A small network was shown many inputs. Here are its activations along a few directions, one row for each input.
In each table, some parts of the input vary, and every possible input appears once, in random order.
A made-up example of a description, with smaller parts first: one of 3 separate values, together with either a single point or one of 9 places along a line or (one of 6 places along a line, together with one of 8 places around a ring).
Shared parts are said once, and a part with two or three values counts as separate values.
In the rows, zero is written as 128.

Other details of the inputs shift rows strongly along two fixed directions, in all tables alike. That doesn't count.

Rows:
row 1: [138 184 103 123 158  84 100 107  88  70  90 133]
row 2: [203 189 114  73 134 208 146 151 114 127 120 134]
row 3: [121  50 116 162  82 207 141 158 191 150 163 134]
row 4: [188 199 127 112 135 177 124 125 116 131 127 136]
row 5: [150 118 123  98 106 168 142 147 144 184 129 108]
row 6: [147 113 127 126 130 200 163 171 145 116 150 144]
row 7: [191 168 105  49 108 185 133 155 101 150 103  97]
row 8: [140  26 156 122 129 203 165 164 164 147 152 109]
row 9: [134 197 105 127 161  88 113 110  92  68 102 139]
row 10: [151 118 119 141  82 219 148 163 165 155 162 139]
row 11: [137 140 136 160 132 165 136 140 138 117 151 146]
row 12: [107 118 170 171 161  71 117  95 122 114 129 114]
row 13: [105  76 139 188 143  91 106 113 136 101 135 129]
row 14: [181 123 138 113 129 209 134 139 144 161 148 118]
row 15: [183 189 119  97 113 157 111 111 120 164 124 107]
row 16: [120 216 113 117 143  73 136 137  94  90 105 143]
row 17: [133 177  94 108 135  61 103 122  83  91  85 121]
row 18: [128 187 106 120 119  61 106  98  81 125  90 110]
row 19: [ 80 108 116 148 141  56 124 133 128  89 104 134]
row 20: [132 114 135  98 140 127 150 149 138 149 125 112]
row 21: [ 73  33 127 178 106  90 133 143 161 137 131 127]
row 22: [171 172 120  51 115 222  89 103  90 149 151 147]
row 23: [159  76 123 110 125 187 143 147 128 127 134 111]
row 24: [ 90  81 140 194 143 116 125 124 157 101 148 143]
row 25: [ 63  48 129 164 131 101 158 162 170 107 139 141]
row 26: [105  99 131 160 160  65 118 116 116  78 115 130]
row 27: [178 151 124 105  94 178 116 122 125 163 126 100]
row 28: [104 122 165 147 184  66 147 113 128 106 128 130]
row 29: [165 101 146 124 135 192 132 134 150 161 151 113]
row 30: [154 131 118 105  93 194 158 165 153 173 132 133]
row 31: [103 158 122 150 113 106 144 143 131 129 127 144]
row 32: [158 123 120  87 113 194 168 180 150 151 132 134]
row 33: [142 191 116 137 119  71  93  80  89 116 105 110]
row 34: [ 44  71 156 121 120  97 125 108 135 152 158 158]
row 35: [ 86 131 151 152 144  50 141 114 135 145 121 125]
row 36: [132 179 109 101 139  61 116 113  77 102  90 110]
row 37: [115 206  91 131 120  72 107 111 100 108  94 134]
row 38: [ 93  43 176 158 173 106 162 135 165 128 151 123]
row 39: [143 189 101 144 116  71  79  89  95 106 101 121]
row 40: [ 94 185 130  61 146  74 104  95  72 111 121 153]
row 41: [ 86  93 157 138 158  69 160 140 147 130 130 126]
row 42: [104  78 154 181 146  91 120 104 130 112 139 119]
row 43: [ 49  48 171 147 118 116 119  98 157 149 181 159]
row 44: [125  37 113 159  78 203 127 155 186 152 151 128]
row 45: [ 64 106 166 113 172  79 119  89 105  99 151 162]
row 46: [129 196 126 113 127  61 112 101  88 135  91 105]
row 47: [200 170  83 101 106 215  90 131 110 124 114 123]
row 48: [ 87  61 172 183 132 101 149 121 181 155 159 127]
row 49: [178 171  64  82  77 193 105 147 112 148  96 119]
row 50: [138 141 140 146 113 146 140 129 155 147 142 138]
Each input here is: one of 5 places around a ring, together with either a single point or one of 9 places around a ring.
- The inputs of row 26 and row 39 match in every part but the place on the ring of 5. If row 6 is changed in the same way as row 26 into row 39, which row does it become? => row 10
- The inputs of row 18 and row 36 match in every part but the place on the ring of 5. If row 37 is changed in the same way as row 18 into row 36, which row does it become? => row 25
- Which other rows agree with row 14 in the place on the ring of 5? List them by row number. => row 4, row 11, row 12, row 13, row 22, row 24, row 29, row 42, row 47
- Which other rows does row 20 become when the place on the ring of 5 takes its other values? List them by row number. => row 5, row 15, row 29, row 38

Rows:
row 51: [ 62  28 183 164 151 135 147 138 142 136 161 148]
row 52: [ 64  25 140 189  89 116 151 138 155 124 146 123]
row 53: [ 86 170 150 108 146  65 119  99 120 132 143 145]
row 54: [154 165  94 119  95 181 123 150  90 149 120 141]
row 55: [170 146  92 113  74 173 102 141  99 118 117 117]
row 56: [122 170 129 174 120  65 138 107 129 104 107 112]
row 57: [124 139 111 152 126  50  98 115 122 110  90 109]
row 58: [175 182 141  91 121 171 148 141 119 158 144 112]
row 59: [169 155  92 108 126 175 106 149 121 155  91 118]
row 60: [135 164 131 178 125  64 119 116 130  91 111 118]
row 61: [106 145 146 110 147  51 126  99 108 140 110 106]
row 62: [ 60  25 177 150 116 114 161 131 143 142 169 126]
row 63: [191 135 110  78 133 165 113 123 113 145 115 113]
row 64: [118 174 134 169 125  63 138 114 126 113 114 114]
row 65: [ 89 171 149 120 158  73 123  99 116 137 134 167]
row 66: [ 73  29 169 147 125 112 138 126 187 131 168 147]
row 67: [103 143 153 133 165  89 108  93  82  93 130 135]
row 68: [145  18 108 151  78 227 138 168 156 137 160 131]
row 69: [110 141 141 114 142  53 126  93 112 131 101 105]
row 70: [ 98  39 184 183 167 132 162 128 178 118 174 126]
row 71: [177 143 118  77 148 178 110 127 112 147 114 111]
row 72: [154 156  94 104  74 172 122 138  95 139 120 113]
row 73: [ 91 164 154 120 172  85 109  94 120 120 127 161]
row 74: [121 140 107 157 157  69  98 106 119 101 100 112]
row 75: [144  15 141 118 102 229 147 155 148 147 174 133]
row 76: [176 186 108 125 100 170 139 155 129 149 128 111]
row 77: [104 157 115 147 134  51 114 125 118 137 102 111]
row 78: [151 171  95 104 115 188 103 138 134 141 115 151]
row 79: [166 145 120  85 130 194 112 117  87 119 140 122]
row 80: [177 174 140  87 112 169 150 129 120 153 136 107]
row 81: [104 147 120 166 141  87  98 107  91  83 116 133]
row 82: [ 96 145 149 122 125  69 127  90  85 108 122 121]
row 83: [166 157 119  76 133 166 129 140 106 181 114 127]
row 84: [ 60  34 177 165 136 124 161 143 138 152 168 154]
row 85: [155 165  84  95  75 169 117 124 138 140 114 127]
row 86: [160 161 121  72 139 191 107 114 125 134 140 143]
row 87: [101  37 188 177 134 113 162 139 182 126 164 123]
row 88: [189 172 106 135 124 189 122 141 130 119 121 117]
row 89: [115 151 107 154 132  70  96  96 132  91 119 152]
row 90: [107 157 113 157 146  59 117 124 113 142  94 134]
row 91: [171 148  82  99  87 157 121 135 125 154  91  95]
row 92: [163 156 120  65 121 158 126 141 111 176 123 104]
row 93: [ 58  19 139 141 144 114 191 192 145  81 141 147]
row 94: [118 179 167 150 167  74 148 111 111 132 130 144]
row 95: [153 162 117  61  98 170 126 111 129 149 131 128]
row 96: [168 151 125  75 148 177 115 135 110 164 108 120]
row 97: [167 152  86  95  92 155 121 142 122 163  98  97]
row 98: [128 165 166 150 182  86 128  97 116  98 130 128]
row 99: [180 180 113 134 125 188 128 150 129 136 112 127]
row 100: [174 153 113  73 123 178 109 111 126 132 140 145]
row 101: [147 177  90  93  89 169 114 143 134 154 129 135]
row 102: [150 160 128  73 104 174 128 137  85 153 144 120]
row 103: [156 159 100 117 109 192 108 145  94 132 113 135]
row 104: [ 58  42 140 170 100 109 147 137 192 143 154 141]
row 105: [118  41 119 140  69 220 153 186 155 169 167 122]
row 106: [104 158 109 153 147  81  95  94 132  88 124 144]
row 107: [ 87  13 163 157 167 119 141 128 170 136 153 118]
row 108: [167 148  87 118 106 191 102 131  95 109 127 120]
row 109: [143 160 125 184 143  71 120 108 126  86 117 128]
row 110: [149 178  89 105 101 177 117 142 130 158 122 158]
row 111: [131  19 105  83 127 203 193 226 175 135 124 122]
row 112: [117 143 113 157 159  70  97 111 118 107  94 117]
row 113: [109 139 151 127 131  69 109  99  86  96 125 128]
row 114: [143  46 125 108 127 215 216 226 185 117 145 132]
row 115: [ 89 162 148 105 137  63 122  87 121 127 135 139]
row 116: [123 135 144 119 149  52 108 103 113 119 104 111]
row 117: [119 183 134 184 145  72 139 125 121 123 115 142]
row 118: [107 154 114 148 114  63  95 104 136  97 114 141]
row 119: [121 166 162 140 141  66 147  94 119 112 122 114]
row 120: [ 99  11 128 190 129 104 133 143 180 129 134 123]
row 121: [ 68  37 138 185 134 130 127 135 192 118 157 153]
row 122: [130  35 139 105 124 237 141 145 187 154 184 141]
row 123: [ 88 156 112  96 164  63 154 149 126  65 107 159]
row 124: [120 173 172 149 182  85 134 106 115 115 123 137]
row 125: [192 170 100 135 123 188 122 136 131 114 126 112]
row 126: [142 157 158 151 166  73 130  94 117  96 131 131]
- Describe the family of inputs behind these rows. => one of 4 separate values, together with either a single point or (one of 2 separate values, together with one of 9 places around a ring)
- The inputs of row 108 and row 106 match in every part but the choice among 4 separate values. If row 72 is changed in the same way as row 108 into row 106, which row does it become? => row 104
- The inputs of row 124 and row 73 match in every part but the choice among 4 separate values. If row 60 is changed in the same way as row 124 into row 73, which row does it become? => row 118
- Which other rows does row 86 become when the choice among 2 separate values takes its other values? List them by row number. => row 121

Rows:
row 127: [ 72 116 170 164 151  82 142 120 135 134 154 136]
row 128: [125  99 125  93 115 155 140 127 146 147 148 134]
row 129: [142  93 143 125 136 181 131 125 123 119 146 123]
row 130: [128 124 123 149 104 165 140 154 146 149 145 124]
row 131: [160 199 104 103 100 125 118 114 120 125 103 125]
row 132: [ 96  87 142 191 144  89 125 112 130  85 129 124]
row 133: [137 110 121 103 140 158 172 173 157 110 129 139]
row 134: [ 97 103 152 187 134  73 142 125 140 109 137 107]
row 135: [168 194 136  96 134 133 125 114  90 127 126 103]
row 136: [129 111 145 101 110 158 147 128 155 151 142 133]
row 137: [ 90  92 158 167 178  92 120 103 141 116 132 136]
row 138: [149 181  85  86 106 124  95 122 110 109 104 128]
row 139: [114 102 127 106 113 162 140 137 123 160 147 138]
row 140: [108  97 127  98 114 164 123 147 123 149 141 140]
row 141: [ 82  80 156 145 143  69 142 108 118 120 140 122]
row 142: [ 67  86 150 126 144  71 122 113 144 111 140 143]
row 143: [153 102 143 125 143 163 127 134 146 156 142 133]
row 144: [ 81  98 159 156 164  93 125  96 148  95 148 149]
row 145: [137 104 145 112 124 156 141 134 148 171 126 120]
row 146: [166 200 128  96 148 130 116 115 109 150 115 109]
row 147: [138  99 152 112 109 159 150 133 128 149 137 114]
row 148: [120 195 127 163 157  40 109 102 116 114 100 111]
row 149: [130 100 101 118  96 152 135 137 154 137 136 128]
row 150: [ 87  89 124 170 138  63 127 119 145 131 117 123]
row 151: [171 195 127  90 137 136 109 104 110 119 131 142]
row 152: [124 116 122 141  88 161 142 149 141 154 129 133]
row 153: [140 113 121 154 107 168 128 149 139 139 145 144]
row 154: [151 109 120 140 109 162 128 138 161 126 146 139]
row 155: [160  98 127 150 109 162 132 143 135 124 140 121]
row 156: [138 105 112 141 117 177 123 130 158 111 139 136]
row 157: [139 185  86 100 103 130  95 133  89 122 102 133]
row 158: [179 183 134 101 137 137 112 109  84 117 126 124]
row 159: [126 113 122 117 138 164 171 183 134 124 128 144]
row 160: [132  93 125 104 129 153 135 133 139 167 132 121]
row 161: [101 189 119 172 152  65  97  93  92  82 108 146]
row 162: [ 95  93 134 192 159  87 115 113 150 106 119 131]
row 163: [157 176  84  97 120 122  89 129 104 129  88 116]
row 164: [153 169 116  71 125 128 103 117  76 118 111 114]
row 165: [139 120 122 135 106 159 141 144 168 136 146 119]
row 166: [168 188 111 114  99 125 122 119  94 122  98 106]
row 167: [ 88  83 132 170 124  65 137 118 126 110 127 117]
row 168: [107 199 152 127 162  45 119  85 115 104 128 129]
row 169: [122 107 137 129 134 187 127 131 127 134 150 146]
row 170: [144 104 121 115 155 156 165 179 149 130 114 127]
row 171: [118 114 146 115 108 164 146 138 132 164 141 138]
row 172: [160 198 128 104 135 142 108 114  88 132 130 147]
row 173: [171 185 111  90 149 129 151 154  87  92  97 118]
row 174: [ 82  78 132 162 125  67 120 128 125  99 122 119]
row 175: [142 106 121 138 105 152 136 144 156 161 114 115]
row 176: [100 167 131 113 167  39  92  95  94 115  97 128]
row 177: [158 103 120 151 123 160 122 145 155 146 130 127]
row 178: [119 104 103 132  94 158 135 148 132 150 135 133]
- Describe the family of inputs behind these rows. => one of 4 separate values, together with either a single point or (one of 2 separate values, together with one of 6 places along a line)
- The inputs of row 159 and row 170 match in every part but the choice among 4 separate values. If row 178 is changed in the same way as row 159 into row 170, which row does it become? => row 150
- The inputs of row 175 and row 152 match in every part but the choice among 4 separate values. If row 143 is changed in the same way as row 175 into row 152, which row does it become? => row 172
- Which other rows does row 128 become when the choice among 4 separate values takes its other values? List them by row number. => row 139, row 141, row 160
- Which other rows agree with row 167 in the choice among 4 separate values? List them by row number. => row 129, row 132, row 134, row 135, row 141, row 147, row 155, row 158, row 164, row 166, row 173, row 174
